A small network was shown many inputs. Here are its activations along a few directions, one row for each input.
In each table, some parts of the input vary, and every possible input appears once, in random order.
A made-up example of a description, with smaller parts first: one of 3 separate values, together with either a single point or one of 11 places along a line or (one of 4 places along a line, together with one of 5 places around a ring).
Shared parts are said once, and a part with two or three values counts as separate values.

Other details of the inputs shift rows strongly along two fixed directions, in all tables alike. That doesn't count.

A family of inputs:
R1: [ 11  32 -52 -13  -6 -29 -33  35  45 -31  -2  -9   9 -32  -6 -53  11]
R2: [  0  -3   5   4  -5   0   6  -9   9  11  -1  -3  -9   2   0   2 -11]
R3: [ 14  20   2   6 -14  -5   7  -6  18   1   1   2  -3  -6  -9 -10  -2]
R4: [ 16  25  -4  -2 -24 -13   6   0  34  -6   5  -2  -5  -9  -9 -20  -6]
R5: [  3 -13  -1   3 -11   8  12 -10 -13  -2  -2   5 -11  -6 -20   1   7]
R6: [-16 -29   6  -4  45  13  -5  19 -53  -9  -7   6  24  15  20  32   9]
R7: [ 10   8  -2   5  -5  -7   1  -8  23  13   1  -2  -8  -4  -1 -10  -4]
R8: [ 17  21 -12   6 -13 -16   1  -2  45   8   1  -7 -11 -10  -5 -25 -16]
R9: [-15 -18  20   1  -3  13  12 -13 -22   2   1   0  -4  14   1  25  -4]
R10: [13 10  4  7 -5 -5 12 -4 11  4 -2  3 -3 -4 -5 -2 -5]
R11: [ -1  13 -22 -10  23 -12 -32  25  10  -9   0  -5  20  -4  14 -19  11]
R12: [ -4   1   6   3 -10   2   3 -10   7   8   1  -4  -8   4  -1  -1  -5]
R13: [  3 -11  10   8   8   6  12 -10 -15  13   1   6  -5   7   3  16  -5]
R14: [ -7 -22  17   6   6  10  18 -11 -18   7  -3  -1  -7  12   3  25 -12]
R15: [  4  -2  -9  -1 -16  -1  10  -6   5 -10  -4   1 -14 -12 -20  -9   3]
R16: [ -3   1 -13  -8  31  -6 -13  30  -7 -18  -7  -2  22   0  13   0   1]
R17: [  4  -9   7   8   3   3   8 -12   2  15   1   2 -11   5   3   6  -7]
R18: [  3   1  14   5  -8   6  11 -10  -8   3   2   6  -4   4  -5   9  -1]
R19: [-10   2  -6 -11  25  -1 -18  26 -15 -23  -6  -3  25   1  13   1   8]
R20: [  9  10   4   5  -7  -4  14  -3  16   0  -2   0  -7  -4  -7  -1 -10]
R21: [  3  -1   6   1 -14   2   1 -10   7  12   6   2  -8   3   1  -2   2]
R22: [-21 -13  -3 -12  32   5 -18  23 -29 -16  -6  -5  22   8  17  17   6]
R23: [  5  18  -6   1 -20 -10  -2  -4  32   5   5  -6  -8  -4  -5 -19  -5]
R24: [  6   7   8   8  -9   3   6 -12   2  10   3   2  -6   0  -4   1   1]
R25: [ -6  -2  12   3  -8   6  10 -10  -1   1   1  -5  -7   5  -2   9  -6]
R26: [ 3  0 12  6  0  5 11 -8 -8  3 -3  5 -1  3 -4 12 -1]
R27: [  7  -7  -7   4 -16   4   7 -14  -2   5   1   4 -14 -12 -19  -8   7]
R28: [ -2  -3  12   6  -5   7   2 -14  -2  12   2   2  -8   5   0   4   0]
R29: [ -8  -9  11   4  -3   7   7 -14  -5  11  -1  -2  -9   8   0  12  -8]
R30: [-13 -15 -27 -11  18   2 -27  21 -19 -14  -2   1  13  -9   5 -13  21]
R31: [ -3  -2   5  -1 -16   2   4  -8   8   9   6  -2  -9   5   0  -1  -4]
R32: [ 10   8   8   2 -16   1  10  -8   5   3   4   6  -6   0  -7   0  -2]
R33: [ -6  -7  18   1  -5   9  14 -10 -14  -2   0   4  -3   9  -4  18  -4]
R34: [  5  18 -23 -13  12 -15 -30  30   8 -12   4  -1  24  -8  13 -24  13]
R35: [  0   0   8   5 -11   2   0 -12   6  11   6   2  -8   3  -1  -2   0]
R36: [  0  16 -23 -11  19 -17 -23  32  17 -18  -4 -10  20  -8  12 -18   1]
R37: [-20 -20   2 -10  34  10 -20  18 -50  -7  -1   5  27  14  20  21  16]
R38: [-13 -27  -2   2 -12  14   8 -16 -18   3  -2   3 -16  -1 -10  10   5]
R39: [  7   0   7   7   0   0   9 -10  -1  13   1   4  -5   1  -1   5  -3]
R40: [-2 -3 15  4 -1  8 15 -8 -8 -1 -2  2 -5  4 -4 15 -7]
R41: [ -6   1 -10  -8  29  -2 -21  21 -16  -8  -1   0  23   0  14   0  13]
R42: [  2   6   4  -3 -18  -3   6  -5  14   0   5  -4  -7   1  -3  -5  -6]
Each input here is: one of 6 places around a ring, together with either a single point or one of 6 places along a line.
Changing only the place on the ring of 6 turns R18 into R9. The same change can be made to R10. Which row results?
> R36
Changing only the place on the ring of 6 turns R7 into R2. The same change can be made to R11. Which row results?
> R29
Start at R16 and move only the place on the line of 6, one step at a time. The first step leads to R20. Which rows follow, in order?
> R40, R19, R33, R4
Start at R19 and move only the place on the ring of 6, one step at a time. The first step leads to R3. Which rows follow, in order?
> R24, R28, R12, R25
Change only the place on the line of 6 in R13. List by row number the other rows that result.
> R24, R34, R37, R39, R41

A family of inputs:
R43: [  2   3  -1   0 -27  -1  12 -11  17  -4   1  -4 -16  -6 -17  -8  -7]
R44: [ -2  -4   0   3 -16   1   3 -13  11   9   4  -2 -14  -1  -5  -5  -2]
R45: [ -1   1  15   2  -9   3  16  -8   5  -2  -1  -3  -6   7  -3  10 -13]
R46: [ 10  32 -44 -12   6 -26 -38  34  37 -19   1  -7  18 -22   5 -48  14]
R47: [  9   6  12   7  -5   1   9 -12   5  14   3   3  -6   3   0   4  -6]
R48: [ 8  8 10  5 -7 -1 17 -6  6 -3 -1  2 -5  0 -7  6 -9]
R49: [  9  11  -7   2 -28  -6  11  -9  24  -5   0  -2 -16 -13 -20 -15  -4]
R50: [ -4 -10  21   6   3  10  13 -14 -15  13   0   2  -5  12   4  22  -6]
R51: [ 29  24 -22   9 -25 -16   8  -7  45   4   0   1 -18 -25 -23 -35  -4]
R52: [ 16  26   0   7 -16 -12   5  -7  39  10   4  -4  -9  -6  -5 -17 -11]
R53: [ -3   5 -11 -10  34  -6 -28  29 -13 -10  -1   0  30   4  21  -3  11]
R54: [-24 -18  -2 -14  45   5 -27  30 -35 -11  -4  -4  31  16  31  17   9]
R55: [-10   8 -34 -17  19 -15 -40  34  11 -17   1  -9  21  -8  17 -27  11]
R56: [-11 -22  11   4  -7  13   8 -18 -16  11   2   2 -13   7  -3  15   0]
R57: [ 9 10 10  7 -6 -2  7 -9 10 11  4  1 -5  3  0  0 -7]
R58: [-12 -20  26   7   4  15  14 -17 -23  16   0   2  -6  19   7  31  -8]
R59: [  7   3  -1   5 -22   1  15 -12   7  -3   0   2 -13 -10 -19  -5  -1]
R60: [ 24  19  -3  10  -7 -12  14  -5  29   7  -2   1  -9 -11  -9 -12 -10]
R61: [  1  13 -32 -13  17 -13 -35  31   8 -17   0  -3  21 -12  10 -28  17]
R62: [-15 -35  22   2  -2  25  22 -17 -51  -1  -3  10  -7  11  -9  36   7]
R63: [ -2 -15   8   4  -7  10   7 -15 -15  12   1   7 -10   3  -5   9   5]
R64: [ -9 -21  11   3  -5  13   9 -18 -18  11   0   3 -12   6  -4  15   2]
R65: [-25 -21   1 -16  48   9 -18  34 -49 -26  -9   0  35  15  25  27  10]
R66: [ 13   9  -4   7 -21  -4   4 -14  18  11   4   4 -13  -9 -13 -16   3]
R67: [ -4   7 -12 -14  32  -6 -19  37 -16 -28  -5   0  33   0  14   1  10]
R68: [-14 -20  24   5   3  13  11 -15 -19  16   1  -1  -6  19  10  27 -10]
What is each input in this table made of?
> one of 2 separate values, together with either a single point or one of 4 places along a line or one of 8 places along a line
Changing only the choice among 2 separate values turns R46 into R50. The same change can be made to R61. Which row results?
> R57
Change only the choice among 2 separate values in R59. List by row number the other rows that result.
> R48

A family of inputs:
R69: [-18 -15 -15 -11  20   0 -30  17 -17  -1   0  -2  10   2  15  -3  17]
R70: [ -8 -16   2  -1  11   9  11   0 -26 -10  -6   4   2   1  -6  15   0]
R71: [ -1  17 -20  -4  17 -18 -26  24  25  -2   0 -10  14  -3  18 -20  -5]
R72: [-15  -6   0  -9  11   5  -6  15 -23 -19  -3  -3  11   5   5   9   2]
R73: [  0 -15  -7   0  12   4   1   1 -17  -4  -2   6   3  -2  -5   5   8]
R74: [  4  -3  -2   6 -15   3  -1 -17  10  16   5   1 -15  -3  -8  -7   3]
R75: [ -4  -2 -13   0 -15  -3  -3  -6  17   4   1  -2 -16  -9  -8 -13   2]
R76: [  5   2  -5   2 -20  -1  14  -6  14  -5  -3  -1 -13 -10 -13 -10  -7]
R77: [-19 -17  -5  -8   2   8  -3  -1 -10 -12  -4  -5  -4   1   0   7   2]
R78: [-23 -34  -4  -7  30  15 -11  14 -44  -8  -6   6  13   5  10  19  15]
R79: [ 1  0  3  2 15 -4 -2  6  3  9 -4 -2  8  7 13  2 -7]
R80: [ 11  -2  21  11 -13  11  22 -25 -12  21   6  12 -13   5  -9  15  -2]
R81: [ -3  -5  20   5  -2   8  14 -11  -4   6   2  -1  -7  14   1  17 -14]
R82: [ 8 11  3 -2  4 -3 -3  7 -5 -7 -2  6 11 -2  1  1  6]
R83: [ 12  -6  -1  10  -7  -1  17 -11  -2   5  -2   6 -13  -8 -13   2  -1]
R84: [  6  21 -12  -4 -19 -12 -15  -2  31   8   9  -4  -5  -9   0 -26   3]
R85: [ -6   5   3  -3  -8  -5   0   2  17   0   4  -8  -5   8   7  -2 -10]
R86: [ -6   4   0  -6  -5   0 -10   1  -1  -6   4  -1   8   4   3   0   5]
R87: [ -8 -14 -10  -1  19   5 -17  11 -20   0   0   4   9   2  11  -1  16]
R88: [  2   6  -3   5   9  -8  -6   5  14   6  -1  -4   2   2  12  -5 -10]
R89: [  7  -1 -11   1   6  -2 -11   3  -1   5  -2   4   3  -3   1 -11  10]
R90: [ -4  -2   9   0 -19   4  12 -10   2  -2   0  -8 -10   2  -9   5  -5]
R91: [  5  -3  14   6  -9   8  10 -18  -9  14   4   6  -6   5  -2   5   2]
R92: [ -2   1  19   5 -18   4  18 -15  13  11   5  -3 -14  11  -2   9 -16]
R93: [  5  10   3   2  -9  -5  13   0   6  -9  -1   0  -3  -4 -12  -3  -5]
R94: [  6   1  21   4  -8   3  20 -15   5   7   0   0  -9  11  -1  14 -15]
R95: [-21 -20  -8  -8  13   8  -7   9 -22 -17  -5  -2   7   3   2   9   5]
R96: [ 11   7  16  14  -3  -1  19 -18  18  21  -2  -2 -12   2  -1   5 -16]
R97: [ -4  -4  11   0  -4   7  11  -4 -13  -8  -3   1  -1   4  -9  10  -6]
R98: [  4  13   2  -6  16  -9  -5  16   7 -10  -1  -1  12   1  11  -1  -4]
R99: [ 10  -5   5   8 -12   5  25 -11  -3  -1  -2   5 -12  -7 -15   8  -9]
R100: [  7   9   2  -1   1  -4   6   8  -2 -14  -3   1   6  -7  -7   2  -2]
R101: [  2   6  14   4 -13   5  11 -12  -2   3   2   6  -4   5  -7   5  -1]
R102: [  6  26 -23  -4   0 -26 -24  18  48   1   4 -14   4  -8  13 -34 -10]
R103: [  4  -2   1   4 -14   1  17 -11   4  -3  -5   2 -14  -5 -15   1  -8]
R104: [  6  25 -11  -4  -6 -12 -16  16  22 -13   3  -1   9  -9   2 -20   7]
R105: [ -5 -25  10   7  18  15   4 -11 -37  10  -1   6  -2   9   2  21  11]
R106: [ -4  19 -22 -14  -6 -14 -21  20  25 -22   1 -14  11  -9  -1 -23   3]
R107: [  0  -4   9   3  -9  10   2  -9 -11  14   6   5  -1   5   2   4   4]
R108: [ -2   4  -2  -5  -4   0 -12  -3   1   6   4   1   5  -1   4  -7   7]
R109: [  1  -8  -5   4 -17   1   5 -13   9   8   0  -2 -17  -6 -13  -6  -2]
R110: [ 14  12   5   5 -10  -3   6 -10   8  11   3   5  -4  -3  -5  -8   4]
R111: [ -9   9 -12 -12  -2  -6 -22  18   6 -10   5  -9  14   0   9 -12   9]
R112: [ -1 -15  -5   1  25   8  -7  10 -31   3  -3   7  11   3   9  11  14]
R113: [ -2 -11 -14  -4  16  -2 -12  11 -11 -10  -5   2   9  -7   2  -5  10]
R114: [ 9  6  3  5 20 -5  2  4  5  8 -3 -4  8  0 10  7 -7]
R115: [ 15  16  11   4  -1  -4  12   0  17   1  -1   2  -1   0  -2   3 -12]
R116: [ 3  8  5 -1  1  1  0  3 -6 -5  2  4  8  2  0  6  6]
What is each input in this table made of?
> one of 6 places along a line, together with either one of 2 separate values or one of 6 places around a ring
Changing only the place on the line of 6 turns R107 into R91. The same change can be made to R81. Which row results?
> R94
Change only the choice among 2 separate values in R115. List by row number the other rows that result.
> R114
Change only the place on the ring of 6 in R100. List by row number the other rows that result.
> R80, R82, R83, R99, R112
Change only the place on the line of 6 in R106. List by row number the other rows that result.
> R72, R90, R93, R97, R100
